A small network was shown many inputs. Here are its activations along a few directions, one row for each input.
Each table varies a few parts of the input and shows all the possible inputs, shuffled.
A made-up example of a description, with smaller parts first: values(3) and (point or line(11) or (ring(5) and line(6))).
Shared parts are said once, and a part with two or three values counts as separate values.
(in the rows, 128 means zero)

Other details of the inputs vary at random and push rows far along three fixed directions, the same in every table; ignore that.

Rows:
r1: [127 107 142 112 143 115 128 114 138 133 115 164]
r2: [124 171 110 159 171  80 157 134 161  84 117  84]
r3: [134 157 110 149 158  96 157 126 151  86 136  84]
r4: [108  97 137 113 102 155 110 111 133 133 102 157]
r5: [139 164 129 123  76 120 127 161 101 188 171 134]
r6: [117 168 143 104  79  85 150 132 167 219 154 143]
r7: [142  75 140 112 118 139 125 109 107 150 128 154]
r8: [ 95 152 162 126 125 119 125 100 170 121  93 127]
r9: [135 128 119 135 134 139 146 140 113 102 129 102]
r10: [136 160  99 165 162 117 167 143 140  86 136  65]
r11: [100 108 148 115 120 144 108  93 147 107  87 156]
r12: [138 109 107 137 139 166 119 154  98  94 154 109]
r13: [187 144  70 122 162 151 110 133 133 125 109  96]
r14: [129  75 155 102 150 132 123  92 136 114 107 167]
r15: [100 204 146 144 121  46 145 132 194 167 118  96]
r16: [121  90 118 114 104 166  97 133 100 135 137 155]
r17: [127 122 104 144 133 148 113 150 123  83 130 121]
r18: [103 105 162 120 125 145 116 103 149 124  85 140]
r19: [120  90 163 109 134 147 117  91 112 110  91 155]
r20: [126 148 101 143 175  99 155 153 157  87 145  80]
r21: [131 157 132 132 107 113 134 127 118 177 141 143]
r22: [121  99 152 119 140 141 115 106 106 113  88 158]
r23: [166 114 103 138 131 157 140 134  80 111 172 122]
r24: [142 113 111 129 131 150 128 152  83 113 153 111]
r25: [105 133 148 133 142 110 128 111 142 146 105 117]
r26: [117  91 162 122 127 152  94 115 124 122  99 157]
r27: [135 172 119 125  73 134 125 156 112 183 174 145]
r28: [168  99  99 129 142 141 133 162  97 112 179 134]
r29: [164  97  91 135 138 144 134 156  79 116 182 110]
r30: [137 164 139 123  66 110 124 144 111 230 174 150]
r31: [ 76 154 147 136 140 104 117 103 185 100  58 135]
Description of these inputs: point or (ring(5) and line(6)).
Change only the ring(5) part in r5. List by row number the other rows that result. -> r9, r19, r22, r24

Rows:
r32: [176 227 110 139 121  66 175 168 137 226 199  70]
r33: [107 222  63 191 140 116 121 184 156  61 123  37]
r34: [ 96  78 156 122  76 150  95 133  95 174 142 170]
r35: [132 148  92 116  61 147 133 203 103 152 226 118]
r36: [182  35  99 128 225 149 153  91  98  52  88 105]
r37: [121  78 145  96  77 207  84  86  87 157  71 196]
r38: [132 192 107 156  91  63 153 179 120 182 198 118]
r39: [141  42 120 121 128 200 114 116  92  58 153 154]
r40: [ 71 194 157 180 185  87 164 130 193  38  82  26]
r41: [ 80 165 135 152 173 133 111  90 223  21  19  99]
r42: [120 143  90 161 155 152 172 145 117  41 149  61]
r43: [ 98  80 161  75  85 184  57 110 129 145  59 203]
r44: [ 92 111 185 116 158  57 105  72 189 221  57 153]
r45: [201  88  98  94 120 145 131 118 103 189 195 161]
r46: [115 102 177  73 140  75  98  88 183 217  86 174]
r47: [154 123  95 124 127 124 143 177  93 120 196 145]
r48: [157 194 100 136  52 177 109 177  67 184 187 117]
r49: [ 67 202 200 107  97  30 151  71 238 195  80 170]
r50: [154  87 163 132 156 138 137 118  75 108 131 153]
r51: [164  48 107 142 194 160 154 106  62  19 118 131]
The inputs of r41 and r48 match in every part but one. If r49 is changed in the same way as r41 into r48, which row does it become? -> r50
What is each input in this table made of? -> line(4) and ring(5)
Change only the line(4) part in r34. List by row number the other rows that result. -> r33, r38, r44

Rows:
r52: [117 115 110 127 165 156 105 118 156  41  53 135]
r53: [ 60 197 162 166  86  91 152 148 172 141 125 105]
r54: [ 75  81 164 139 151 143 104  96 115  35  87 123]
r55: [139  70 144 112 123 192  74  99  62 137  86 191]
r56: [ 90 119 165 122 121 134  73  98 162 141  39 158]
r57: [ 96 125 128 130  92 142 125 128 111  85 161 127]
r58: [182  96  83 118  77 198  83 179  49 157 192 144]
r59: [187  65  72  95 109 157 134 164  60 157 220 174]
r60: [163 127 109 143 135 106 134 168 121 128 186 118]
r61: [162 117  78 149 162 186 122 157 113  48 148  73]
r62: [101 180 128 149  52 134 146 172 111 164 203 128]
r63: [167 138  65 168 153 179 108 155  98  55 142 109]
r64: [143 215  95 148  68 129 121 150 128 187 173 122]
r65: [136  61 146  81  96 195  81  98 111 153 111 177]
r66: [136 198 135 125 117  65 176 112 172 148 114 103]
r67: [126 142  80 164 182 151 117 140 160  13  82  85]
r68: [156 116 103 164 210 118 167 108 142  15  99  65]
r69: [113 141 145 120 114 143  98  84 151 139  80 164]
r70: [113 149 184 112 108  77 138  90 142 200  78 137]
r71: [120 120  90 163 227  93 155 154 139  41 113  63]
r72: [ 63 173 150 161 130 113 151 151 136  87 115  95]
r73: [ 98 132 157 115 116 136  82  79 168 138  52 178]
r74: [110  56 151 131 214 122 131  73 125  74  34 123]
r75: [ 81 140 134 181 167 132 147 148 137  21 111  77]
r76: [135  84 116 154  85 191 131 161  62 102 193 152]
r77: [131  35 153  96 124 136  94 107  96 189 127 194]
r78: [169 127  57 161 140 184 104 172  94  60 152 105]
r79: [ 77  89 160 131 143 157 136 111 131  43  89 154]
r80: [140 159  96 127  88 162 127 170 123 157 165  76]
r81: [128  67 171 131 198 118 130  71 117  71  29 122]
r82: [ 94 163 155  87  75 111 101 114 187 186  79 166]
r83: [156 149  82 133 116 115 164 135 121 159 184 106]
r84: [124 151 113 151 157  92 159 109 162 129 120  90]
r85: [152 141 117 141 128  93 136 176 120 151 185 111]
r86: [127  56 152 135 210 114 116 127 118  59  83 129]
r87: [160 131  59 124 143 189 152 169 121  52 155  68]
r88: [ 96 192 128 142 135  47 150 134 206 174 139 100]
r89: [ 67 127 176 124  85 128 142 113 156 122 101 173]
r90: [102  79 190 110 162  88 105 107 145 138  65 164]
r91: [143  77 108 123 161 125 125 148  88 127 144 137]
r92: [142 143 103 147 124 159  94 140 106 118 118 132]
r93: [102 142 149 107  93 127  90 110 176 163  85 153]
r94: [171  95  91 110 105 203 104 172  46 140 175 125]
r95: [109  94 144  96 143  95 132 103 162 153 104 171]
r96: [186 159 101 140  90 118 155 143  95 174 192 108]
r97: [147  30 174  99 120 141  89 108  99 172 134 210]
r98: [115 183 146 142 129  49 141 157 176 165 142 102]
r99: [176 172 104 126  75 108 161 137 109 189 192 117]
r100: [141 131 106 132 113 157  94 146 128 123 131 122]
r101: [181  76  77 108 100 152 125 159  70 175 228 167]
r102: [ 77 140 127 162 164 121 135 137 116  13 112  71]
r103: [109 126 145  90 113 146 113 105 168 135  80 145]
r104: [106 138 203 110 101  75 126  65 162 209  61 152]
r105: [115 202 159 137 144  75 153 125 173 168 132  92]
r106: [152 200 134 125  96  98 149 154 121 214 196 112]
r107: [123 180  94 187 197 127 132 134 156  24  82  54]
r108: [154 149  91 141 116 110 156 146 107 174 177  97]
r109: [143  68 150 125 218 151 131  83 129  44  88 128]
r110: [178 119  93 148 203 152 157 141 105  42 171  85]
r111: [ 70 183 136 130 102 100 150 130 159  76 133 107]
r112: [141  76 136  83  89 190  75  98  93 152  93 227]
r113: [172 118 123 134 122 129 144 115 101 141 150 120]
r114: [171 153 113 143 116 110 155 143 102 153 167  93]
r115: [ 41 143 205 116  77 111 122  91 176 157  87 173]
r116: [139  85 114 130 158 122 124 138 109 130 150 129]
r117: [103 176 116 126 119 133 140 132 196 118 110  69]
r118: [ 98  98 140 125 177 164 111 115 146  68  47  86]
r119: [155  75 107 136 157 144 138 116  87 121 136 120]
r120: [141 130 103 137 129 166  93 145  81 115 112 139]
r121: [ 97 137 159 110 105  72 120 107 179 224 126 162]
r122: [172 139  97 115 108 103 150 180 113 149 206 139]
r123: [121 207 157 134 131  76 152 119 178 177 141 104]
r124: [124  67 155  93 104 176  62 120  87 162  83 184]
r125: [161  59 166  71 126 169 117  90  83 165 136 211]
r126: [170  51 155  79 102 156 126  81  78 165 118 202]
r127: [177 102  81 151 179 125 144 172 112  53 188  98]
r128: [112 167 119 144 157  78 164 124 147 141 109  81]
r129: [ 86 151 169 100  76 132 103 101 192 203  86 127]
r130: [114 229 156 128 124  62 158 143 159 198 142  96]
r131: [209  79 106 116 122 193 124 148  34 154 227 158]
r132: [154 189  78 131 101 148 136 148 117 126 157 130]
r133: [112 195 125 142 119  63 162 111 185 190 132  96]
r134: [109  84 155  98 152 109 138  61 159 137  62 164]
r135: [132 193 108 125  73 131 122 168 138 192 168  90]
r136: [157 146 108 128 111  94 142 170 132 154 199 128]
r137: [158 171 107 112  87  84 155 180 133 188 211 140]
r138: [139 112  81 153 230 116 179 113 153   6  92  69]
r139: [125   9 159  86 143 147  92  78 115 153 105 213]
r140: [121 177 148 138 175  92 154 132 142 127 120  89]
r141: [ 44 136 205 125  72 111 126  91 182 159  84 177]
r142: [117 108 141 109 127 106 137  77 152 169 107 147]
r143: [ 91  58 173 111  92 168  87  90  87 103 122 179]
r144: [102 208 103 153 126 107 117 163 156 123  95  88]
r145: [132  92 115 145  71 190 133 182  30 131 200 155]
r146: [127 213 141 116 133  75 171 129 178 158 144 108]
What is each input in this table made of? -> line(5) and (values(3) or line(6) or (values(2) and ring(5)))
The inputs of r121 and r91 match in every part but the line(5) part. If r88 is changed in the same way as r121 into r91, which row does it become? -> r71
Change only the values(2) part in r60. List by row number the other rows that result. -> r97
Change only the line(6) part in r112. List by row number the other rows that result. -> r52, r82, r87, r103, r132
Start at r122 and move only the ring(5) part, one step at a time. The first step leads to r59. Which rows follow, in order? -> r134, r66, r146
Start at r79 and move only the line(5) part, one step at a time. The first step leads to r115. Which rows follow, in order? -> r62, r75, r72
